A small network was trained on invented records. Each row is its activation on one of them, seen along a few directions.
After each row come some of the record's fields: VALEL, ZOMA, ZUNUB, MITI, MOZO, SAPOB, SEG.
A field that a record lacks is left out.
Other fields move the rows too, some of them a lot.
In the rows, zero is written as 500.
Strong random noise was added to every row along 2 fixed directions; ignore it. To show where, here is one row again and again, with new noise each time:
[422 465 506 547 511 534 599 631 452 489 474 522 628 460 479 563 462 485
 561 433 530 549 540]
[422 458 459 600 505 541 617 622 433 475 486 485 639 449 464 599 440 501
 561 405 573 580 524]
[307 105 670 727 306 480 556 435 215 251 397 521 580 310 729 557 655 686
 516 454 652 475 744]
[406 433 646 437 499 507 549 624 468 493 435 616 592 465 552 471 546 472
 554 509 436 462 608]

[406 477 544 415 548 505 541 598 554 584 404 495 558 601 424 349 505 465
 431 361 263 361 528] => {ZUNUB: roken, MITI: suk, MOZO: vebuz, SEG: gosud}
[582 676 402 489 541 507 532 525 484 572 568 375 541 556 418 431 378 391
 574 510 478 637 403] => {VALEL: nogul, ZOMA: fup, MITI: suk, MOZO: gozip, SEG: suno}
[562 620 555 517 491 406 462 648 509 596 480 509 460 578 399 384 509 327
 572 656 473 497 393] => {ZUNUB: lupu, SAPOB: gage, SEG: suno}
[524 508 604 291 465 391 442 555 525 656 350 544 442 602 437 334 540 343
 559 634 311 360 510] => {ZUNUB: lupu, MITI: suk, MOZO: duru, SEG: suno}
[532 807 362 302 715 559 496 578 651 560 616 511 503 521 342 522 345 435
 550 435 406 557 381] => {ZUNUB: lupu, MITI: suk, MOZO: vebuz, SEG: gosud}
[600 504 761 216 468 381 327 570 572 570 386 696 357 574 501 274 657 284
 621 804 297 351 514] => {ZUNUB: lupu, MITI: suk, MOZO: vebuz, SEG: suno}
[502 235 313 856 401 528 633 476 329 373 483 256 487 472 333 624 458 571
 536 440 810 568 399] => {ZUNUB: roken, MITI: suk, MOZO: vebuz, SEG: gosud}
[460 637 466 427 556 417 506 432 498 388 587 507 450 422 485 475 551 587
 542 449 543 475 546] => {ZUNUB: lupu, SAPOB: noda, SEG: gosud}
[482 238 610 531 428 580 517 523 464 400 468 700 540 417 710 568 701 630
 368 396 395 316 556] => {VALEL: nogul, ZOMA: borul, MITI: ris, MOZO: vebuz, SEG: gosud}
[658 397 362 574 460 538 449 563 619 484 520 582 504 536 363 777 559 483
 481 569 567 413 441] => {VALEL: nogul, ZOMA: fup, SAPOB: gage, SEG: suno}
[584 381 601 405 518 569 436 624 556 639 432 698 525 509 356 557 706 490
 457 466 394 307 489] => {ZUNUB: roken, MITI: gital, MOZO: vebuz, SEG: gosud}
[527 882 297 409 724 603 651 768 689 751 612 377 669 650 282 538 277 366
 535 297 392 623 229] => {VALEL: luza, ZOMA: borul, SAPOB: kedel, SEG: gosud}
[502 572 601 563 480 458 559 554 373 361 325 441 571 659 528 414 480 505
 550 544 600 544 562] => {VALEL: luza, ZOMA: fup, MITI: ris, MOZO: gozip, SEG: gosud}
[554 658 679 271 515 456 528 587 483 616 416 496 500 601 557 196 479 410
 584 649 376 522 441] => {VALEL: nogul, ZOMA: fup, MITI: ris, MOZO: vebuz, SEG: suno}
[568 777 510 516 602 452 562 672 481 509 362 445 601 759 380 397 352 381
 626 565 527 630 473] => {VALEL: luza, ZOMA: fup, MITI: suk, MOZO: gozip, SEG: gosud}
[451 354 689 526 355 387 394 295 401 421 476 518 411 436 684 438 596 549
 517 646 490 505 644] => {VALEL: nogul, ZOMA: fup, SAPOB: kedel, SEG: suno}
[519 341 412 842 337 460 600 364 182 329 493 215 565 418 596 493 456 663
 564 456 781 667 507] => {VALEL: nogul, ZOMA: vubu, MITI: suk, MOZO: vebuz, SEG: suno}
[433 664 547 422 515 503 468 466 513 522 509 437 547 462 574 419 397 535
 479 488 445 653 469] => {VALEL: nogul, ZOMA: fup, SAPOB: noda, SEG: suno}
[313 357 414 816 339 620 629 461 213 545 376 303 660 429 437 555 443 836
 389 112 605 475 528] => {ZUNUB: roken, MITI: suk, MOZO: duru, SEG: gosud}
[532 613 303 611 447 444 311 339 470 431 675 433 300 383 420 619 347 478
 419 744 636 732 594] => {ZUNUB: lupu, SAPOB: noda, SEG: suno}
[572 703 492 354 515 373 457 553 514 592 428 453 384 601 399 326 434 318
 641 671 505 594 391] => {ZUNUB: lupu, MITI: suk, MOZO: gozip, SEG: suno}
[549  33 413 959 251 480 539 298 317 344 467 377 360 372 518 775 717 632
 514 605 894 414 660] => {ZUNUB: roken, SAPOB: kedel, SEG: gosud}
[534 605 408 453 559 499 539 629 602 688 543 526 532 601 419 571 446 381
 544 504 470 532 414] => {VALEL: nogul, ZOMA: borul, SAPOB: kedel, SEG: gosud}
[608 716 453 416 595 419 502 598 549 683 472 473 425 658 261 380 354 242
 657 754 481 595 295] => {ZUNUB: lupu, MITI: suk, MOZO: vebuz, SEG: suno}
[482 439 386 723 591 497 653 518 366 467 499 292 560 534 382 594 405 527
 595 450 679 554 342] => {ZUNUB: lupu, MITI: suk, MOZO: vebuz, SEG: gosud}
[546 358 365 592 528 589 578 609 571 501 490 484 497 507 309 612 514 435
 499 445 574 422 376] => {ZUNUB: roken, MITI: ris, MOZO: vebuz, SEG: gosud}
[447 422 574 380 572 543 320 335 522 353 558 547 380 406 617 459 509 609
 479 607 432 514 643] => {ZUNUB: kuf, MITI: suk, MOZO: gozip, SEG: gosud}
[406 483 501 528 462 540 518 507 462 460 560 488 591 494 569 563 520 534
 483 415 523 475 536] => {VALEL: luza, ZOMA: borul, SAPOB: noda, SEG: gosud}
[440 390 776 382 376 376 418 352 362 435 395 579 405 470 762 270 612 539
 556 675 402 473 647] => {VALEL: nogul, ZOMA: fup, MITI: suk, MOZO: gozip, SEG: suno}
[454 500 364 641 561 601 637 614 502 492 557 403 641 475 490 683 474 622
 433 207 504 545 357] => {VALEL: nogul, ZOMA: borul, SAPOB: kedel, SEG: gosud}
[406 394 490 641 472 589 606 489 335 382 484 436 656 452 682 555 492 679
 411 289 539 481 502] => {VALEL: luza, ZOMA: borul, MITI: ris, MOZO: vebuz, SEG: gosud}
[488 278 485 621 445 635 571 532 448 390 524 585 586 396 645 652 616 651
 361 308 478 387 498] => {VALEL: nogul, ZOMA: borul, MITI: ris, MOZO: vebuz, SEG: gosud}
[507 637 332 593 636 599 617 665 614 618 574 439 664 554 406 601 406 481
 487 240 457 557 320] => {VALEL: som, ZOMA: borul, SAPOB: gage, SEG: gosud}
[444 649 729 162 589 507 477 618 580 642 496 680 537 583 636 289 517 369
 489 502 179 368 553] => {VALEL: nogul, ZOMA: borul, MITI: suk, MOZO: gozip, SEG: gosud}
[661 715 194 576 575 572 548 663 645 621 585 372 611 631 224 765 287 378
 547 440 626 593 275] => {VALEL: nogul, ZOMA: fup, SAPOB: noda, SEG: suno}
[539 265 573 643 314 397 413 268 404 410 526 436 357 420 576 626 575 565
 523 682 644 521 668] => {VALEL: nogul, ZOMA: fup, SAPOB: kedel, SEG: suno}
[352 270 606 634 394 552 573 479 361 363 463 479 617 425 725 616 618 719
 380 309 544 400 583] => {VALEL: luza, ZOMA: borul, SAPOB: noda, SEG: gosud}
[575 599 584 397 491 404 411 465 492 583 411 527 389 569 481 330 515 326
 597 751 457 524 473] => {ZUNUB: lupu, MITI: suk, MOZO: gozip, SEG: suno}
[491 395 592 386 515 523 505 556 635 621 494 683 501 500 572 605 641 487
 419 494 326 322 554] => {VALEL: nogul, ZOMA: borul, SAPOB: kedel, SEG: gosud}
[554 480 734 284 460 501 421 600 587 649 443 726 359 624 404 287 606 338
 590 733 388 311 477] => {ZUNUB: roken, MITI: suk, MOZO: vebuz, SEG: gosud}
[466 506 473 584 505 569 556 544 472 489 549 405 598 541 516 603 479 553
 477 387 523 501 490] => {VALEL: luza, ZOMA: borul, SAPOB: kedel, SEG: gosud}
[289 275 917 392 375 411 413 440 353 395 354 687 522 463 884 257 750 632
 476 579 341 324 760] => {VALEL: luza, ZOMA: borul, SAPOB: kedel, SEG: gosud}
[523 436 653 273 535 507 472 658 662 640 433 796 501 497 509 503 674 395
 524 585 265 307 616] => {VALEL: nogul, ZOMA: borul, MITI: suk, MOZO: duru, SEG: gosud}
[470 667 617 272 579 412 519 550 519 522 486 590 435 534 511 359 538 448
 519 495 400 434 484] => {ZUNUB: lupu, MITI: ris, MOZO: gozip, SEG: gosud}
[515 755 578 162 679 521 344 529 722 584 586 655 404 525 508 356 447 426
 516 611 238 463 555] => {ZUNUB: kuf, SAPOB: kedel, SEG: gosud}

Which values does each new row have?
[568 478 475 443 597 556 509 640 603 585 498 543 491 568 288 490 504 388
 502 469 459 449 397] => {ZUNUB: roken, MITI: suk, MOZO: vebuz, SEG: gosud}
[339 439 519 626 444 548 620 448 310 361 464 393 612 459 677 553 456 646
 448 277 594 592 531] => {VALEL: luza, ZOMA: borul, MITI: ris, MOZO: gozip, SEG: gosud}
[416 521 504 507 475 408 523 414 359 398 519 486 436 448 584 468 528 561
 527 440 585 530 531] => {ZUNUB: lupu, MITI: suk, MOZO: gozip, SEG: gosud}
[482 282 749 445 345 403 499 447 345 368 326 490 371 477 610 341 753 472
 546 681 548 385 581] => {ZUNUB: lupu, MITI: ris, MOZO: gozip, SEG: suno}
[586 412 223 826 402 474 578 464 440 467 575 321 404 482 299 658 432 481
 616 556 856 632 379] => {ZUNUB: roken, SAPOB: kedel, SEG: gosud}
[407 318 419 857 366 480 612 453 274 369 484 334 562 441 636 617 502 703
 481 312 726 631 478] => {VALEL: nogul, ZOMA: borul, SAPOB: kedel, SEG: gosud}
[473 630 915 189 524 395 390 575 519 608 371 568 474 600 657 104 630 393
 577 675 229 425 556] => {VALEL: nogul, ZOMA: fup, SAPOB: kedel, SEG: suno}
[524 485 179 721 580 648 638 628 543 489 608 464 610 446 379 834 374 566
 452 209 577 639 334] => {VALEL: nogul, ZOMA: borul, MITI: suk, MOZO: vebuz, SEG: gosud}
[478 537 743 265 489 421 482 594 480 610 414 569 441 643 393 180 528 451
 531 589 322 431 515] => {ZUNUB: roken, MITI: suk, MOZO: vebuz, SEG: gosud}
[620 793 468 382 597 423 416 531 624 716 496 497 428 597 328 445 432 287
 592 707 439 564 427] => {ZUNUB: lupu, SAPOB: kedel, SEG: suno}
[454 683 496 282 600 571 498 552 660 605 571 593 556 564 572 548 379 467
 424 408 335 467 490] => {VALEL: luza, ZOMA: borul, SAPOB: noda, SEG: gosud}
[407 602 441 405 518 409 512 391 424 329 577 493 406 407 545 462 535 625
 473 407 559 518 580] => {ZUNUB: lupu, MITI: ris, MOZO: gozip, SEG: gosud}
[488 260 321 654 510 581 612 607 586 466 462 472 544 477 338 653 537 498
 407 327 515 374 419] => {ZUNUB: roken, MITI: ris, MOZO: vebuz, SEG: gosud}
[507 824 555 276 624 499 513 638 554 538 426 523 592 761 453 334 429 380
 523 557 396 523 467] => {VALEL: luza, ZOMA: fup, MITI: ris, MOZO: gozip, SEG: gosud}
[528 475 493 661 407 385 500 458 340 447 447 390 406 493 468 427 450 438
 558 712 662 613 446] => {ZUNUB: lupu, MITI: suk, MOZO: vebuz, SEG: suno}
[496 412 605 464 393 442 417 431 517 453 490 638 355 440 545 401 639 467
 545 651 556 371 588] => {ZUNUB: roken, SAPOB: noda, SEG: gosud}
[624 359 524 568 406 409 403 478 497 491 454 531 469 572 461 630 574 414
 530 650 646 409 537] => {VALEL: nogul, ZOMA: fup, SAPOB: noda, SEG: suno}
[467 258 350 869 260 421 448 239 256 257 482 335 481 433 618 708 460 656
 506 531 848 627 584] => {VALEL: nogul, ZOMA: fup, SAPOB: noda, SEG: suno}
[393 245 597 649 402 501 546 482 405 408 447 551 549 422 687 585 623 649
 457 347 497 425 569] => {VALEL: nogul, ZOMA: borul, SAPOB: kedel, SEG: gosud}
[455 241 413 880 323 471 572 279 226 285 420 270 462 389 537 592 527 610
 542 519 831 693 484] => {ZUNUB: lupu, MITI: suk, MOZO: gozip, SEG: suno}
[538 510 671 390 432 400 399 544 501 539 412 570 478 607 539 392 573 410
 565 714 463 403 536] => {VALEL: nogul, ZOMA: fup, SAPOB: noda, SEG: suno}
[438 399 381 651 609 542 523 421 389 371 552 309 521 441 482 589 365 634
 536 426 666 619 441] => {ZUNUB: kuf, MITI: suk, MOZO: vebuz, SEG: gosud}
